Each row below holds a small network's activations on one input, seen along a few directions.
Each table varies a few parts of the input and shows all the possible inputs, shuffled.
Descriptions start from the smaller parts, as in this example, which fits no table here: one of 5 places around a ring, together with either a single point or one of 11 places around a ring or (one of 3 separate values, together with one of 6 places along a line).
Shared parts are said once, and a part with two or three values counts as separate values.

Table:
r1: [ 28   4 -10  -4  12  -2  15 -26  10  10  -8  36 -16  -8  -6  -1]
r2: [ 11   9 -25  13 -13  15  17 -47   3   5  -6  37  -2  11 -17  -4]
r3: [-13  -9 -15  17  17 -23   8  10  12  -2   2 -44  33  -4  19  16]
r4: [  4  14 -23 -39  17  15   1  21 -12   4 -23  37 -24 -20 -13   7]
r5: [  4  21 -39  -6 -15   4  26 -23 -11   8 -30  42   6 -11 -35   1]
r6: [-14   1  44   8  -4   9 -26  16 -14  -2  28 -34   8  -3  10 -19]
r7: [ 29  -4 -15   7   0 -12 -11 -24  10   7   1  18  -6   3  19  18]
r8: [  9 -29  10 -12   4  27  19  21   2  -7  18   9 -21 -15 -16   1]
r9: [ -7   8  29  -4  -4  -2 -38  -9 -16  -8 -13 -16 -20  14  35 -19]
r10: [ 10  20  18  -7  -3  15 -40 -16 -11 -19  13   4 -25  -1   8   3]
r11: [  5 -22  11  12  -9 -22  21   3  18  12  29   5   1  -3  12   5]
r12: [  6  -2  -9  34   0 -26 -12 -38 -19   3 -17   1  13  32   4   9]
r13: [ 14   3 -11  10 -19 -28  -3 -36   2   7  -3  20   4  32  -8   3]
r14: [  3  27 -25  17   4 -17  -9 -32  -7   0 -22 -30  42  28   8  15]
r15: [  7 -22 -13   6  -3  -2  28   1   9   9  27  20  -8 -24 -12  -1]
r16: [ 30 -11   8 -11   7  17 -20  -4   4  -9  -8   6 -20  12  16  20]
r17: [  0 -14   9  36 -16 -11  13 -11   0   9  12 -15  48  21   3 -16]
r18: [  7  17 -30 -29 -10  -8  23   0  -2  34 -25  36 -15 -24 -12   6]
r19: [-13 -13  27  -2 -21   4 -18  18  12 -22  24 -10 -17  -4   5 -26]
r20: [-34  20  24  -6   4  -3 -15  23  -7 -17  14 -59  14   0  13  -7]
r21: [ 12   2  -9 -20  18  26  -7  -3   2   1   2  32 -33   2   4   3]
r22: [-21   8  24  -7 -18  30   3  14   1  -3  36   4 -31 -16 -18 -23]
r23: [ -6 -20 -16  18 -13 -12  28 -15  -2  -1  22  24   3  -2 -45  -8]
r24: [ -2  -3 -19   5   2   0  40  28  17   9 -12  25  -1 -36 -36  -5]
r25: [-11  35  -4 -36  -2  23 -13   4 -26  -4 -13  25 -33 -35 -27  -2]
r26: [-11 -16   8  -1  24   6  -2  30   6 -18  -7 -56  20   6  16  18]
r27: [-26   2 -27  11 -23  14  41   3   3  -1  -4  36  25 -17 -41   0]
r28: [ 10 -17  21  30   8 -16   8  11  19  17   6 -18  29   7  14 -13]
r29: [ 17   1   0  13   0 -23  -6 -18  -6  24 -11  -4   2  17  41   9]
r30: [ 12 -26  22  -3  -9  12   5  29  17  -6  17  -8  -9   9   8   4]
r31: [-18  30  11 -24   5  -9 -44   0  -7  -6 -18 -48  -1  12  25  -8]
r32: [  0   6   8 -29  -1  17 -22 -19 -12 -16   1  22 -41 -17  -5 -20]
r33: [-45  -1   4 -22 -12  26  -1  31  -1 -19   0  21 -16 -40 -28 -16]
r34: [-23   4 -12  23  -7 -38   7   4   2   9   3 -46  42  27 -14   4]
r35: [ 13  23 -13  10  27 -22 -14 -10  12   9 -28 -33  23  14  19  18]
r36: [ -4  18  -2 -28  31 -14 -19  10  -4  -2 -19 -31  12  25  40  12]
r37: [ 18  -5  23  -5   8   6 -15   2 -12   8 -20 -15 -12  27  37  11]
r38: [  9 -35  27  12  16  18 -13  24  -1  -3   7 -30  14   3  12   6]
r39: [  2 -18   3  35 -14  -9  23 -20   9 -14  23  11  22  10 -11   1]
r40: [-12  -7 -16 -22  11  16  19  50  -2  -3   1  24 -13 -31 -26  -2]
Q: What do these inputs look like to the network?
A: one of 2 separate values, together with one of 4 places along a line, together with one of 5 places along a line
Q: Changing only the place on the line of 4 turns r16 into r10. The same change can be made to r21. Which row results?
A: r32
Q: Changing only the place on the line of 4 turns r26 into r34. The same change can be made to r30. Which row results?
A: r39
Q: Change only the place on the line of 4 in r40. List by row number the other rows that result.
A: r24, r27, r33
Q: Change only the choice among 2 separate values in r32. List by row number the other rows that result.
A: r22
Q: Change only the choice among 2 separate values in r34. List by row number the other rows that result.
A: r14

Table:
r41: [ 12   6 -29  11   8 -20  10 -30   6  18 -26 -27  43  26  17  14]
r42: [-20  14   5 -43   1  21   0  36  -3  -3 -11  12 -30 -28  -8 -10]
r43: [ 13   1  27   1  15   9 -32  10 -18  -6  -1 -28   3  12  31  -2]
r44: [ 25  -3  16  -3   4  -1 -17 -21  -2  -6   4 -24   1  34  24  -3]
r45: [  0   2   3 -17   4  29 -11   9  -3 -11   4  25 -40 -25 -13   3]
r46: [ -3   8   4  -4 -14   3  -8 -20  -2   1   0  39 -35 -24 -11 -10]
r47: [  2   8 -44  -6  -8   0  33 -24   8  23 -29  34  13  -8 -23   3]
r48: [-11   8  15 -22  16   7 -33  31  -2 -16  -6 -40   6   6  32  -2]
r49: [-25 -25  -1  26 -21   2  39  33  11  -5  37  16   6 -28 -42 -13]
r50: [  3  14  -8   2 -14  -9  12 -25  -4   4  -6  46 -17  -4 -29   5]
r51: [ 21  -3   0  14  11 -25 -10 -24   0   9  -5  -9  14  31  23  18]
r52: [-17 -29  13  42  -4 -17  17  25   9  -8  39 -46  34   7  -2  -2]
Q: Changing only one part turns r45 into r43. The same change can be made to r47. Which row results?
A: r41
Q: What do these inputs look like to the network?
A: one of 2 separate values, together with either a single point or one of 5 places along a line

Table:
r53: [ -7 -17  18 -10 -12  25   6  16  11  -8  25   0 -24 -26  -3 -20]
r54: [ -7  21   8 -16  10 -17 -20   3  10 -12 -16 -31   0  14  22   2]
r55: [ 14   5  26 -13   8   1 -30  11   5 -14  12 -21 -19  14  36 -12]
r56: [-23   4  -1 -21 -14  -3  16  16  12  -8   1  -3  -4 -21 -16 -12]
r57: [ -9 -21  17   2   4  20 -18  27  -5 -19  30 -18  -7  -3   9  -7]
r58: [ 19   1   9  10   1 -34 -18 -45  -5   9  -1  -6  15  43  29  10]
r59: [-29   7   4   4  -3   9   2  17 -11  -8   0 -25   4 -13 -22  -9]
r60: [ -6   2 -27   7   2   7  24   7   0  22 -13  14   4 -24 -14   3]
r61: [ -1  -9   7  38 -14 -14  17  -4  -7   1  21  -1  26  12 -15 -15]
r62: [ -7  12  13 -12   9 -14 -10  21   4 -14  -3 -25   7   4  16  17]
r63: [  6   8  -8   4  17  -9  -6  -9  12   8 -19 -39  19  17  21  12]
r64: [-29  -1   0   6   8   4 -13  20 -11 -13  -4 -27  16  -9  -4  -1]
r65: [ -1 -21   2  32  -6 -21   4  -1   3  -5  24  -5  33  22   0   0]
r66: [ -9 -10 -20  -1  -5   2  31   5  12   8  -3 -11  12 -20 -18  -4]
r67: [  3 -13 -17  29 -13  -8  25 -17  11  13  15  27  -1  -8 -12   5]
r68: [ 18  -2   3  32   5 -23 -12 -32  13   3   5 -25  19  25  21   5]
r69: [ -9   8 -13 -16   4  11   0   1  -4   6 -22  26 -21 -26 -26   1]
r70: [  7  -3 -27  -4   9   8  17  -2  -4  20 -26  26  -3 -17 -25   6]
r71: [ -9 -10  27  -7 -11  18   1  33  -3 -14  32  -7 -17   1  -4 -18]
r72: [ 14   5  26 -28   5  -2 -40  -8 -14  -6   6 -12 -25  25  41  -2]
r73: [-21  13 -11 -21  -6  -2  14  17  10   3  -2  22 -17 -20 -14   2]
r74: [  2 -17  -5  35 -18  -7  22 -18   5   7  12   4  17 -15 -15 -16]
r75: [ 17 -18 -17  19  -6  -6  18 -26   7  11   2  39  -8  -2 -23   6]
r76: [ 13  17 -34 -11   0  19   9 -23 -12  11 -33  35  -1  -9 -25   6]
r77: [ -3  28 -20 -23  -4  21  -8 -20 -11  -4 -31  35 -19 -17 -26   1]
r78: [ 15  11   6 -34  -9  31  -8  -6  -2 -11   1  54 -40  -3  -7  -9]
r79: [ 18 -12   7  36   4 -21  -1 -14   6  -1  15 -20  24  16  15  19]
r80: [ -4   1  16 -10  -7  21   2  25   1   5  16  35 -29 -23   4 -17]
r81: [-13 -11  -9   4   6  -7  10  23   2  -1   0 -19  33  14   0   8]
r82: [  7  10  -2 -18  13 -20 -12 -20  -6  13 -25 -21  15  35  30  17]
r83: [ 12  -8  26  -2  12  11 -20  21  -2 -16  24 -24 -14  -3  27   6]
r84: [ -8  16   3 -22  12 -11 -31 -23 -11  -3 -22 -31  -8  17  25  16]
r85: [ 25  10 -17  11 -17  -2   8 -40  -9   4 -11  58   1   8 -19  -5]
r86: [  9  -5  16 -21   0  23  -5  16  -3   4   3  47 -36 -17  -7 -15]
r87: [  6  -2  -4   9  16  -7   5  10   5   3  -8 -34  24   8  15  26]
r88: [-13   1  -4  10  -1  -1  23  20  -9   6  -3 -15  26   3 -16  -8]
Q: Changing only one part turns r70 into r87. The same change can be made to r69. Which row results?
A: r62
Q: What do these inputs look like to the network?
A: one of 4 places along a line, together with one of 9 places along a line
Q: Start at r58 and move only the place on the line of 4, one step at a time. The first step leads to r82. Which rows follow, in order?
A: r84, r72
Q: Change only the place on the line of 9 in r74. List by row number the other rows that result.
A: r58, r61, r65, r67, r68, r75, r79, r85
Q: Change only the place on the line of 4 in r60. List by row number the other rows that result.
A: r67, r73, r80

Table:
r89: [-17  -7  14  19   7 -22   0  28   1  -2  11 -54  37  13  19   2]
r90: [  8  20 -26  -3   1  -9   2 -38  -4  13 -35  26   1  -2 -12  12]
r91: [ 21  -5  17  11  22 -10 -26  -1  -2   1   2 -39  12  25  45  14]
r92: [ 24  -6 -18   0  -1  -8  17 -20   7  17  -6  38   1  14  -5  10]
r93: [  3 -10 -12  21 -19  -4  19 -22  -3   1  11  30  12  10 -29  -5]
r94: [ -2  -8  25  35   2 -14 -23  -6  -7 -11  19 -46  20  14  25  -3]
r95: [ -8 -11 -24  11  -9  -7  40  12   3  10   0  18  30   4 -34   3]
r96: [ -9  -7  10  -2 -14  25   1   6   6 -14  24  15 -34 -30 -18 -18]
r97: [ -9  23  -1 -42  -2  19 -13  -2  -2  -4 -21  21 -41 -25  -5  -9]
r98: [-20  -9  -2 -12  -3  26  20  47   3  -7  12   8  -8 -29 -26  -8]
r99: [  8   0   8 -27  -2  16   1  12  11   5   6  30 -41 -21   6  -9]
r100: [  2  20   9 -10  17 -12 -39 -16 -13  -8 -23 -45  11  27  34  11]
Q: What do these inputs look like to the network?
A: one of 3 separate values, together with one of 4 places along a line
Q: Changing only the choice among 3 separate values turns r97 into r100. The same change can be made to r99. Which row results?
A: r91
Q: Start at r95 and move only the place on the line of 4, one step at a time. The first step leads to r93. Which rows follow, in order?
A: r92, r90
